Each row below holds a small network's activations on one input, seen along a few directions.
In each table, some parts of the input vary, and every possible input appears once, in random order.
Descriptions start from the smaller parts, as in this example, which fits no table here: ring(5) and (point or line(9) or (values(2) and line(6))).
Shared parts are said once, and a part with two or three values counts as separate values.

Other details of the inputs vary at random and push rows far along two fixed directions, the same in every table; ignore that.

Rows:
x1: [ 63  -5   7 -34  15  46  78  37 -25   6 -32]
x2: [ 41  15  13 -17  32  13  60   9  -4  12 -13]
x3: [ 21  23 -10  -7  14  21  24   5 -17  25 -10]
x4: [-18  -9  -8  19   2 -34 -42   7  23 -13  30]
x5: [ -7  13 -27 -30 -60  32 -43  59 -33 -90 -38]
x6: [ 22   8  15 -16   5  35  34  -2 -30  19 -14]
x7: [  8  28   4   1  18  -4  23 -11  -7  24 -14]
x8: [-22  -6 -19  -7 -37  -4 -50  48  16 -79 -14]
x9: [-11   6 -34 -20 -59  24 -51  53 -27 -70 -16]
x10: [  1  -9 -34 -34 -60  44 -37  64 -32 -73 -49]
x11: [-29  -3   2  17 -24 -13 -44 -33   6 -10  22]
x12: [ 19 -14  18  -8  20   3  28  -9   8  17   5]
x13: [-37  -3  -4  33   3 -50 -51 -11  50   6  47]
x14: [ 50 -13  12 -16  17  35  68  -2 -11   2 -17]
x15: [  7 -26 -25 -28 -55  36 -24  82 -11 -88 -39]
x16: [ 37 -15  19   4  32  17  55 -14  -5  15  -3]
x17: [ 51   6   0 -20  24  26  63  24 -12  13 -10]
x18: [-37   1   8  30  13 -59 -56 -20  41  -6  39]
x19: [ 23 -11  19  11  27  10  48 -21  14  22   5]
x20: [-64  14  -2  29   1 -66 -57 -40  31  13  39]
x21: [-14  -6 -23 -22 -65  25 -53  51 -27 -67 -23]
x22: [-58 -13   2  21  -8 -46 -51 -39  22  14  33]
x23: [ 44 -14  18 -16  29  32  59  15 -19   9 -20]
x24: [ 10  -6   0  -4   4  19  44 -19 -21  10 -13]
x25: [ 22   8  13 -11  24  28  39 -16 -17  39 -16]
x26: [ 22   6   3 -14  16  21  59   5 -28  36 -17]
x27: [ 11  14 -12  -8  12  11  38   8 -23  21  -6]
x28: [-35 -19   8  30   4 -54 -58 -16  38   8  43]
x29: [-11  12  17  24  28 -34   6 -46  16  75  24]
x30: [ -9   4  18  30  27 -26  13 -70  17  59  22]
x31: [-23 -16 -25  -6 -52  16 -57   9  -7 -65 -19]
x32: [ 11   4  15   0  21   7  33 -24  -9  44 -10]
x33: [-43 -21  13  28   1 -43 -51 -24  49   4  39]
x34: [-38  10 -16  24 -10 -42 -55 -18  21  12  26]
x35: [ -7  35  15  16  39 -23   9 -43  13  56  16]
Each input here is: line(5) and (values(3) or line(4)).
The inputs of x28 and x16 match in every part but the line(5) part. If x29 is changed in the same way as x28 into x16, which row does it become?
> x30
Change only the values(3) part in x8. List by row number the other rows that result.
> x2, x18
List by row number the other rows that have the line(5) part in common with x6.
> x12, x22, x23, x25, x32, x33
Change only the values(3) part in x4. List by row number the other rows that result.
> x13, x17

Rows:
x36: [ 30  -4  -1 -17   4  28  26  40  -8  -2 -18]
x37: [ 48  22  15 -14  41  24  88  -8 -18  30 -31]
x38: [ 23  12  -9 -24  -6  36  43  22 -30   8 -36]
x39: [ 43  14  13 -17  34  33  81  18 -29  45 -23]
x40: [-43 -30  -1   9 -31 -27 -71 -15  21 -15  22]
x41: [-40 -21  10  20 -27 -27 -63 -27  39 -33  32]
x42: [-32 -18 -29  -1 -46 -14 -49  20   3 -57  -9]
x43: [-32  -6  -8  11 -28 -10 -53  -5  11 -52  -5]
x44: [ 16 -18 -23 -21 -34  45  12  39 -36 -57 -47]
x45: [ -5  12  27  22  30 -23   4 -60  10  70  33]
x46: [-30  33  -1  20   7 -35 -26 -40  12  40  28]
x47: [-29  11 -20  -6 -39 -11 -59  34  -8 -46  -1]
x48: [ 15   9  16   2  42 -14  38 -13  12  23   9]
x49: [ 27 -28   3 -17  -9  35  34  11 -17 -17 -15]
x50: [-20  30  15  29  33 -29  -6 -66   7  74  35]
x51: [ -3  -2  16  22  42 -35  26 -33  22  55  38]
x52: [ 29   7 -21 -28 -27  37  -3  66 -29 -47 -34]
x53: [ 48   1   6 -18  28  24  46  29   2 -15 -14]
x54: [-11 -27 -22   3 -31  -5 -43  37  20 -52  11]
x55: [-32   3  10  25  15 -32 -24 -50  17  48  26]
What do these inputs look like to the network?
> line(4) and line(5)
The inputs of x55 and x43 match in every part but the line(4) part. If x40 is changed in the same way as x55 into x43, which row does it become?
> x41
A walk changes only the line(5) part. It starts at x49 and steps to x44. List the rest of the walk in order.
> x42, x51, x54
